These are the activations of a small network on made-up records, seen along a few directions, one row for each record.
After each row come some of the record's fields: Vin, Fud, Gini, Roke, Vodo, Fisom.
A field that a record lacks is written absent.
The largest differences between rows may come from other fields.
(in the rows, 500 means zero)
Strong random noise was added to every row along 4 fixed directions; ignore it. To show where, here is one row again and again, with new noise each time:
[575 434 531 454 536 375 399 391 630 478 351 586 415 609 695 515 548 382
 464 498 527 405 284 624 368]
[567 460 553 519 474 550 531 443 509 541 677 613 510 418 607 575 537 482
 520 432 538 468 503 514 504]
[661 522 663 517 480 483 535 508 561 429 381 584 528 611 530 513 499 376
 541 492 454 577 379 599 486]
[443 409 528 530 536 321 437 460 633 560 191 489 344 721 773 396 625 581
 290 495 264 474 297 577 293]
[518 561 266 439 538 381 477 370 536 626 560 417 337 504 560 533 552 506
 415 390 626 400 430 480 428]
[488 462 461 544 464 583 572 440 457 639 824 566 480 334 615 578 569 609
 465 380 522 455 608 429 520]

[474 481 410 473 528 484 461 532 465 506 557 357 516 375 286 503 432 553
 457 476 536 498 615 462 574] => (Vin b1; Fud f2; Gini e1; Roke absent; Vodo absent; Fisom j1)
[591 569 744 563 439 594 609 535 486 432 451 672 569 605 644 486 528 423
 611 545 425 595 428 575 490] => (Vin absent; Fud absent; Gini absent; Roke s4; Vodo p3; Fisom absent)
[266 434 321 495 470 653 501 469 416 650 812 530 461 306 582 530 563 681
 527 475 571 334 685 363 515] => (Vin b1; Fud f2; Gini e2; Roke absent; Vodo absent; Fisom j2)
[728 771 522 486 473 548 675 554 445 433 481 480 551 635 269 516 425 341
 662 458 610 703 455 520 627] => (Vin b1; Fud f1; Gini absent; Roke s3; Vodo p3; Fisom absent)
[490 515 488 457 486 589 476 528 473 418 562 500 581 403 315 550 427 425
 641 552 665 474 586 473 587] => (Vin absent; Fud absent; Gini e2; Roke absent; Vodo absent; Fisom j1)
[489 421 578 495 436 624 483 456 558 460 634 732 546 454 666 616 562 460
 600 487 517 435 473 526 503] => (Vin b1; Fud f2; Gini absent; Roke s2; Vodo p2; Fisom absent)
[489 520 521 493 430 730 546 506 430 454 766 629 623 341 393 618 473 452
 722 537 680 473 651 424 650] => (Vin absent; Fud absent; Gini e2; Roke absent; Vodo absent; Fisom j1)
[381 582 402 473 489 521 498 542 462 527 396 414 440 563 465 440 508 547
 533 556 510 468 527 473 472] => (Vin absent; Fud absent; Gini e2; Roke absent; Vodo absent; Fisom j1)
[682 742 308 405 569 335 532 443 478 518 381 310 387 617 351 482 411 311
 538 463 700 501 397 559 483] => (Vin b2; Fud f2; Gini absent; Roke s3; Vodo p1; Fisom absent)
[545 553 435 417 560 366 426 404 555 469 405 485 428 560 567 504 489 390
 497 509 638 429 360 564 412] => (Vin absent; Fud absent; Gini absent; Roke s2; Vodo p3; Fisom absent)
[531 555 465 484 489 547 529 536 443 472 587 436 543 396 298 538 439 493
 576 492 598 532 592 463 613] => (Vin b2; Fud f2; Gini e2; Roke absent; Vodo absent; Fisom j1)
[591 669 284 397 524 421 469 500 518 421 389 313 473 544 142 538 402 370
 556 483 700 544 476 474 592] => (Vin absent; Fud absent; Gini e1; Roke absent; Vodo absent; Fisom j1)
[597 703 441 488 498 506 632 514 458 532 488 448 461 623 410 477 491 461
 549 448 537 618 462 497 538] => (Vin b1; Fud f1; Gini absent; Roke s3; Vodo p3; Fisom absent)
[436 514 288 457 533 346 439 387 590 599 425 449 313 605 666 496 602 547
 360 434 497 393 365 483 352] => (Vin b2; Fud f2; Gini absent; Roke s2; Vodo p2; Fisom absent)
[394 513 392 494 527 394 462 563 455 571 377 294 426 501 443 389 488 634
 377 505 416 486 550 474 453] => (Vin b1; Fud f2; Gini e3; Roke absent; Vodo absent; Fisom j2)
[395 407 143 368 558 380 269 310 620 557 558 443 353 432 525 586 554 505
 422 474 730 261 426 432 449] => (Vin absent; Fud absent; Gini e1; Roke absent; Vodo absent; Fisom j1)
[449 519 498 479 477 538 468 535 530 436 355 515 503 599 460 487 510 473
 584 585 509 497 459 512 507] => (Vin absent; Fud absent; Gini e2; Roke absent; Vodo absent; Fisom j1)
[566 447 614 523 496 484 506 459 544 510 517 619 492 527 675 515 552 460
 485 477 465 481 407 560 437] => (Vin b2; Fud f2; Gini absent; Roke s4; Vodo p2; Fisom absent)
[648 669 464 438 539 430 537 507 448 472 424 378 490 529 355 485 377 296
 581 495 678 507 466 563 497] => (Vin b2; Fud f1; Gini absent; Roke s3; Vodo p1; Fisom absent)
[659 706 505 504 492 504 627 517 470 470 460 464 507 621 377 487 471 411
 561 471 529 661 463 497 562] => (Vin absent; Fud absent; Gini absent; Roke s5; Vodo p3; Fisom absent)
[477 507 499 448 496 517 426 529 568 402 289 524 500 637 436 483 489 417
 609 594 525 477 400 550 505] => (Vin b1; Fud f2; Gini e2; Roke absent; Vodo absent; Fisom j2)
[575 573 397 528 493 521 613 435 444 634 791 483 460 377 508 577 527 553
 450 354 579 502 571 418 553] => (Vin b2; Fud f1; Gini absent; Roke s4; Vodo p2; Fisom absent)
[517 481 648 554 455 581 562 563 497 435 484 594 585 535 516 499 508 475
 576 536 426 583 514 502 528] => (Vin absent; Fud absent; Gini absent; Roke s5; Vodo p1; Fisom absent)
[376 214 521 569 481 560 406 429 603 522 650 675 527 400 693 583 618 665
 358 462 354 451 520 442 520] => (Vin b1; Fud f1; Gini e1; Roke absent; Vodo absent; Fisom j1)
[549 586 454 467 496 476 499 586 471 437 412 355 536 490 235 474 412 472
 530 509 514 576 547 497 586] => (Vin b1; Fud f2; Gini e3; Roke absent; Vodo absent; Fisom j1)
[371 474 412 444 527 392 386 498 548 512 239 432 388 639 590 426 527 503
 452 572 457 385 385 563 367] => (Vin b1; Fud f1; Gini e3; Roke absent; Vodo absent; Fisom j2)
[433 540 385 470 477 592 498 512 458 494 613 462 536 404 335 550 474 532
 578 511 617 489 620 407 595] => (Vin absent; Fud absent; Gini e2; Roke absent; Vodo absent; Fisom j1)
[359 428 627 644 453 619 626 575 438 604 597 579 520 497 701 426 614 742
 398 486 217 596 632 413 473] => (Vin absent; Fud absent; Gini absent; Roke s5; Vodo p3; Fisom absent)
[458 504 715 654 392 755 701 697 355 493 704 525 687 350 338 497 481 680
 564 497 306 703 787 388 680] => (Vin absent; Fud absent; Gini e2; Roke absent; Vodo absent; Fisom j1)
[589 689 393 485 449 590 640 485 439 551 687 520 481 489 415 584 507 439
 628 410 650 536 532 447 575] => (Vin b2; Fud f2; Gini absent; Roke s4; Vodo p2; Fisom absent)
[586 657 482 487 543 321 542 525 523 519 231 327 405 703 459 390 492 467
 398 487 427 590 372 541 412] => (Vin absent; Fud absent; Gini absent; Roke s4; Vodo p2; Fisom absent)
[609 539 498 413 528 504 456 386 532 444 567 634 499 486 595 577 476 282
 661 529 772 385 382 592 463] => (Vin absent; Fud absent; Gini absent; Roke s3; Vodo p3; Fisom absent)
[453 355 725 580 472 570 486 580 540 446 370 603 560 570 610 444 531 550
 502 593 288 527 474 559 465] => (Vin b2; Fud f2; Gini e2; Roke absent; Vodo absent; Fisom j2)
[410 399 315 452 519 468 369 384 554 564 636 504 428 393 569 560 553 554
 431 467 608 350 499 435 479] => (Vin absent; Fud absent; Gini e1; Roke absent; Vodo absent; Fisom j1)

Which values does each new row have?
[593 646 512 405 514 429 440 537 492 376 251 430 510 613 371 461 395 266
 655 613 653 477 386 615 466] => (Vin absent; Fud absent; Gini e3; Roke absent; Vodo absent; Fisom j2)
[489 526 618 524 495 523 546 542 447 488 527 524 547 470 561 475 483 512
 518 519 470 532 549 506 477] => (Vin absent; Fud absent; Gini absent; Roke s2; Vodo p3; Fisom absent)
[425 410 557 489 500 518 416 504 571 428 373 560 512 543 547 486 521 480
 532 595 485 444 451 524 456] => (Vin absent; Fud absent; Gini e2; Roke absent; Vodo absent; Fisom j1)
[527 483 330 457 518 497 458 428 492 531 718 430 496 338 347 589 474 523
 478 431 669 457 579 422 595] => (Vin absent; Fud absent; Gini e1; Roke absent; Vodo absent; Fisom j1)
[457 480 411 523 514 451 511 469 506 581 546 435 448 477 549 476 540 601
 387 451 452 498 534 430 464] => (Vin absent; Fud absent; Gini absent; Roke s5; Vodo p1; Fisom absent)
[335 328 516 486 594 282 317 493 523 546 266 358 413 486 683 352 502 600
 296 586 367 342 447 584 289] => (Vin absent; Fud absent; Gini e3; Roke absent; Vodo absent; Fisom j2)
[696 643 537 512 462 599 636 537 447 447 642 534 606 487 286 563 442 413
 613 430 587 679 551 457 671] => (Vin b1; Fud f1; Gini absent; Roke s5; Vodo p3; Fisom absent)
[420 524 119 423 561 344 415 330 572 633 535 365 290 518 510 548 575 581
 330 391 598 383 422 429 462] => (Vin b1; Fud f1; Gini e1; Roke absent; Vodo absent; Fisom j1)
[272 354 456 561 475 553 457 465 545 582 540 569 442 495 708 483 641 717
 400 522 353 424 529 409 443] => (Vin absent; Fud absent; Gini e2; Roke absent; Vodo absent; Fisom j1)
[554 477 560 449 563 400 408 498 531 402 333 423 525 507 402 467 406 383
 509 580 575 468 437 582 467] => (Vin absent; Fud absent; Gini e2; Roke absent; Vodo absent; Fisom j1)
[447 215 605 450 539 494 273 419 543 437 633 648 575 259 670 568 466 431
 521 577 618 264 500 596 441] => (Vin absent; Fud absent; Gini e3; Roke absent; Vodo absent; Fisom j1)
[423 464 411 441 549 435 398 487 471 529 497 379 471 412 454 459 449 512
 478 549 611 372 549 488 454] => (Vin absent; Fud absent; Gini e2; Roke absent; Vodo absent; Fisom j2)
[305 322 543 574 504 479 444 530 543 571 389 499 450 541 689 407 609 736
 323 551 241 474 513 468 409] => (Vin absent; Fud absent; Gini e2; Roke absent; Vodo absent; Fisom j1)
[556 527 458 450 487 484 486 410 585 482 493 628 443 583 624 585 559 400
 551 462 561 447 361 558 459] => (Vin b1; Fud f2; Gini absent; Roke s2; Vodo p2; Fisom absent)
[379 531 458 510 543 390 482 599 487 508 218 280 444 605 387 357 477 611
 374 555 351 556 515 489 437] => (Vin absent; Fud absent; Gini e2; Roke absent; Vodo absent; Fisom j1)
[515 516 347 463 557 362 457 380 545 572 497 438 378 529 609 484 537 501
 402 455 568 423 406 496 410] => (Vin absent; Fud absent; Gini absent; Roke s5; Vodo p1; Fisom absent)
[479 466 684 566 525 490 563 602 379 552 519 421 560 414 551 376 437 571
 447 517 373 531 623 536 445] => (Vin b1; Fud f2; Gini absent; Roke s3; Vodo p1; Fisom absent)
